These are the activations of a small neural network, seen along a few directions. Each row is one input.
Each table varies a few parts of the input and shows all the possible inputs, shuffled.
Descriptions start from the smaller parts, as in this example, which fits no table here: one of 2 separate values, together with either a single point or one of 9 places around a ring or (one of 5 places around a ring, together with one of 6 places along a line).
Shared parts are said once, and a part with two or three values counts as separate values.

Other details of the inputs vary at random and push rows far along two fixed directions, the same in every table; ignore that.

Table:
R1: -167; -150; -143; -109; 311; 98; -54; 218; 28; 12; -299; 15; 62; 371; 32
R2: -196; 205; -273; -16; 677; -204; 109; 151; 309; -256; 177; 74; -132; 234; 133
R3: 78; -54; -54; -161; 417; -68; -261; 146; 36; -11; 127; 156; 9; 207; 35
R4: 307; -220; 342; -198; -411; 283; -464; 177; -114; 91; 229; 72; 299; 174; 83
R5: -123; 338; -173; 16; 299; -449; 107; -56; 22; 5; -218; 160; -191; -171; -317
R6: -167; -370; -65; -224; 237; 379; -203; 199; 250; -65; 28; -149; 203; 617; 432
R7: 61; 211; 298; 134; -571; -107; -47; -162; -76; -89; 253; -155; -104; -373; -265
R8: 10; 25; -34; -201; 313; -149; -46; 38; -57; 55; -98; 155; -4; 237; -49
R9: -176; 31; -19; 46; 165; -40; 70; -197; 140; -67; -84; -210; -202; 42; -136
R10: 140; -282; 3; 157; -434; 249; 172; -78; -268; 93; -126; -73; 301; -143; 114
R11: 66; -61; -209; -237; 920; -127; -165; 253; 215; -42; 15; 187; -41; 503; 167
R12: 52; 228; 257; -18; -646; -93; -125; -141; -270; 186; 33; -1; 158; -327; -243
R13: 395; -579; 132; -57; -275; 407; -70; 296; 84; 51; 144; 41; 110; 413; 640
R14: 170; 302; 293; 118; -575; -58; -184; -81; -136; 152; 210; 12; 133; -324; -243
R15: -234; 527; -168; 225; 351; -593; 240; -281; 94; -229; 127; -70; -510; -534; -426
R16: 181; 264; 274; 65; -537; -91; -243; -93; -152; 167; 193; -46; 111; -377; -233
R17: 79; -236; 1; 244; -535; 159; 248; -211; 14; 51; 32; -184; 85; -291; 6
R18: -203; 253; -211; -95; 537; -384; 88; -77; -48; -53; -88; 204; -190; -127; -219
R19: -65; -504; 113; -248; -18; 512; -266; 174; 160; -89; 55; -119; 223; 604; 359
R20: -87; -285; 151; -88; -285; 432; -187; 92; 126; 10; 88; -170; 261; 442; 269
R21: -16; -432; -112; 8; 318; 256; 217; 120; 272; -30; -123; 7; -75; 226; 485
R22: -217; 50; -150; -111; 509; -23; 94; 19; -22; -15; -251; -28; -90; 182; -88
R23: -7; 308; 39; 215; -191; -396; 72; -144; 67; -85; 79; -123; -295; -341; -360
R24: 179; 24; -254; 55; 572; -52; 232; 122; 130; -35; -72; 268; -240; -84; 303
R25: 433; -23; -25; 187; -496; 88; 65; -100; -132; 104; 147; 69; 127; -306; 17
R26: -293; 395; -15; 102; -119; -126; 174; -180; -161; 77; -155; -162; -67; -453; -363
R27: -307; 93; -248; 83; 478; -172; 155; -75; 303; -153; -189; -130; -283; 39; -144
R28: -6; 91; -66; -16; 357; -242; 24; -4; 149; -144; 126; -66; -231; 141; -43
R29: -144; 83; 160; 46; -399; 64; -46; -169; -303; 125; -122; -143; 0; -253; -291
R30: -58; -314; 144; -230; -122; 463; -215; 201; -149; 40; -111; -45; 280; 380; 151
R31: 33; 74; -225; 66; 455; -167; 361; -19; -2; -44; -214; 293; -212; -224; 217
R32: -122; -50; 240; 120; -551; 88; -89; -285; -74; 37; 41; -288; -73; -208; -212
R33: 128; -94; 302; -189; -455; 152; -249; 43; -241; 87; 42; 104; 236; 55; -39
R34: 314; -220; -53; 38; -369; 150; 95; -41; -207; 43; -15; 162; 285; -56; 180
R35: -140; 218; -193; -12; 462; -230; 46; 66; 227; -212; 179; -25; -158; 62; 57
R36: -292; 250; -56; 56; 44; 18; 148; -32; -90; 39; -136; -60; 44; -104; -185
R37: -79; -176; -193; 61; 511; 104; 327; 101; 10; -6; -302; 129; -72; 12; 352
R38: 326; -301; -53; 117; -428; 156; 109; 34; 33; -7; 236; -44; 118; 26; 246
R39: 289; -200; 184; -93; -271; 79; -425; 222; -13; 150; 48; 95; 189; 268; 31
R40: -143; 579; 59; 141; -245; -368; 187; -245; -151; 60; -5; 89; -62; -542; -451
Each input here is: one of 5 places around a ring, together with either one of 2 separate values or one of 6 places along a line.
Q: The inputs of R3 and R15 match in every part but the place on the ring of 5. If R16 is changed in the same way as R3 into R15, which row does it become?
A: R35
Q: The inputs of R4 and R7 match in every part but the place on the ring of 5. If R14 is changed in the same way as R4 into R7, which row does it become?
A: R2
Q: Which other rows agree with R34 in the place on the ring of 5? List them by row number.
A: R5, R8, R12, R18, R31, R33, R40
Q: Which other rows agree with R37 in the place on the ring of 5? List them by row number.
A: R1, R10, R22, R26, R29, R30, R36

Table:
R41: -126; 134; 67; 77; -332; 49; 37; -140; -35; -30; 138; -177; 82; -169; -148
R42: 285; -421; 159; -155; -442; 413; -290; 234; -37; 36; 276; 26; 446; 417; 412
R43: 119; 404; 24; 199; -218; -312; 127; -189; -132; 73; 50; 75; -118; -580; -321
R44: -246; -71; -109; -182; 493; 17; -66; 136; 154; -60; -145; 5; -30; 393; 78
R45: 183; 27; 190; 99; -444; -33; -65; -43; 10; 20; 177; -43; -37; -143; -11
R46: 356; -377; 144; -196; -347; 352; -312; 258; -159; 130; 163; 165; 469; 388; 383
R47: 115; -67; -154; -132; 502; -89; -51; 214; 138; -38; 10; 240; -30; 295; 238
R48: 252; -370; 10; 306; -733; 209; 310; -216; -144; 131; -173; -147; 67; -249; 81
R49: 65; -185; 102; 279; -504; 328; 418; -190; -154; 113; -182; -93; -33; -495; 240
R50: -288; 144; -299; 10; 843; -254; 164; -24; 318; -244; -14; -73; -372; 87; -44
R51: 48; 75; 206; -30; -327; -45; -123; -30; -199; 145; -106; 38; 18; -91; -171
R52: -281; 413; 46; 134; -248; -169; 135; -299; -157; 14; -68; -138; -39; -487; -476
R53: -129; -217; 19; -177; 240; 116; -190; 93; 70; -16; -94; -72; -9; 374; 61
R54: 123; -137; -54; -50; 75; 91; -86; 170; 131; -65; 167; 50; 105; 225; 235
R55: -14; -96; -57; -188; 280; 85; -139; 205; -59; 54; -118; 144; 158; 310; 98
R56: -160; 365; 120; 227; -312; -244; 133; -283; 31; -36; 49; -219; -268; -446; -367
R57: -190; 187; -293; -110; 903; -318; 120; 47; 94; -111; -204; 163; -298; 49; -119
R58: -93; 118; 107; 102; -328; 29; -10; -113; 14; -8; 91; -199; -2; -141; -167
R59: -255; -56; -163; -171; 502; 80; -59; 140; 127; -62; -125; 3; 63; 368; 63
R60: 162; -331; 175; -253; -294; 380; -330; 243; -236; 148; -11; 116; 476; 443; 246
R61: -81; 142; -325; 36; 850; -330; 180; 24; 317; -244; 72; 90; -372; 7; 31
R62: 155; 319; 85; 176; -159; -356; 96; -235; -93; 49; 46; 44; -277; -552; -343
Q: Describe the family of inputs behind these rows.
A: either one of 2 separate values or (one of 4 places along a line, together with one of 5 places around a ring)
Q: Which of the alternatives is R44?
A: one of 4 places along a line, together with one of 5 places around a ring
